Each row below is a small network's average activation on inputs in which a field has the value named, seen along a few directions.
Values that are neighbours, or in one group, have similar rows; names and order tell nothing.
(in the rows, 500 means zero)
Strong random noise was added to every row along 11 fixed directions; ignore it. To show where, here is one row again and again, with new noise each time:
[511 365 577 485 475 375 427 343 441 402 504 663 499 573 533 557 526 507
 416 531 647]
[517 427 631 558 283 494 477 562 386 474 507 442 352 533 619 563 574 396
 753 373 558]
[588 395 351 569 548 533 385 503 439 303 474 429 387 613 452 616 477 446
 472 547 487]
[410 509 723 717 194 259 397 659 675 533 622 569 562 618 228 206 369 659
 413 331 240]
[602 756 226 525 579 656 594 613 670 606 423 456 337 966 392 533 481 358
 721 407 544]
[456 525 571 612 264 229 282 404 545 357 680 668 417 624 538 578 589 424
 655 251 561]
[409 537 310 818 505 554 230 721 505 281 558 343 425 741 518 644 584 533
 480 472 374]
[659 378 321 274 429 451 384 270 274 296 490 546 557 281 719 496 461 451
 346 646 242]
[521 288 563 545 574 486 550 326 480 376 644 488 533 481 654 411 546 483
 432 440 295]
[621 404 602 258 328 299 404 320 447 583 412 815 523 681 619 542 537 476
 495 559 785]
[418 636 510 495 302 503 444 618 392 605 391 509 447 595 640 562 549 545
 495 578 577]
[314 543 653 788 468 696 642 717 488 559 513 373 532 658 587 373 589 563
 620 400 377]
[392 694 306 499 567 549 186 646 321 290 431 395 746  48 708 793 643 483
 602 588 378]


Values of Komer:
t6: [296 659 415 777 495 587 583 330 374 171 603 730 653 661 581 356 551 504
 558 370 384]
t5: [514 608 586 285 558 405 533 334 495 576 305 739 474 316 280 590 399 485
 436 602 934]
t7: [533 487 432 488 395 465 578 396 536 508 674 451 314 436 485 342 466 493
 430 454 325]
t2: [564 309 451 522 520 678 622 641 390 527 407 366 498 539 376 423 380 600
 336 718 436]
t4: [637 648 399 400  64 546 607 590 436 634 433 484 363 705 415 260 345 411
 735 421 321]
t9: [547 580 400 467 239 550 569 684 486 724 455 367 274 700 439 367 386 605
 346 659 428]
t8: [341 709 481 534 374 473 377 653 584 613 614 576 642 557 634 345 556 662
 362 481 373]
t1: [312 753 424 709 528 672 557 564 508 422 461 587 557 588 303 369 460 591
 508 419 591]
t3: [687 329 465 217 859 492 509 309 566 551 478 472 559 258 518 683 493 401
 438 568 629]
The values of Komer form a ring.
Which values are neighbours of t8? Give them in the order they are listed. -> t7, t1
Which values are neighbours of t4? Give them in the order they are listed. -> t6, t2

Values of Zuk:
j8: [443 543 608 504 489 333 386 531 585 561 536 595 615 324 301 520 458 656
 386 573 630]
j10: [366 609 576 526 547 456 738 256 547 607 606 650 623 593 679 317 549 568
 396 471 406]
j5: [508 517 484 726 532 578 604 501 542 319 536 645 468 757 117 344 394 474
 627 393 585]
j2: [514 297 504 580 295 298 346 434 422 322 673 373 338 465 691 627 573 475
 463 433 394]
j9: [430 655 387 501 502 523 447 488 616 507 631 505 528 581 683 440 581 474
 525 372 275]
j7: [547 389 538 440 508 409 442 484 653 658 624 368 346 637 698 572 596 440
 454 373 460]
j4: [403 579 556 539 346 451 335 671 475 544 499 494 544 482 597 528 641 534
 597 456 571]
j3: [560 527 533 419 334 461 561 433 480 527 538 594 389 515 572 397 470 480
 502 451 479]
j6: [377 517 651 718 484 674 486 674 468 485 479 453 553 604 579 555 636 440
 843 313 551]
j1: [423 569 593 523 370 314 361 728 624 772 449 428 435 613 462 587 475 602
 373 542 570]
The values of Zuk form a line.
A walk along Zuk starts at j2 and steps to its neighbour j10. Put j8, j5, j4, j3 in the order it reaches them. -> j3, j4, j5, j8
How many steps from neighbour to neighbour lead from j9 to j1, at the fewest? -> 3
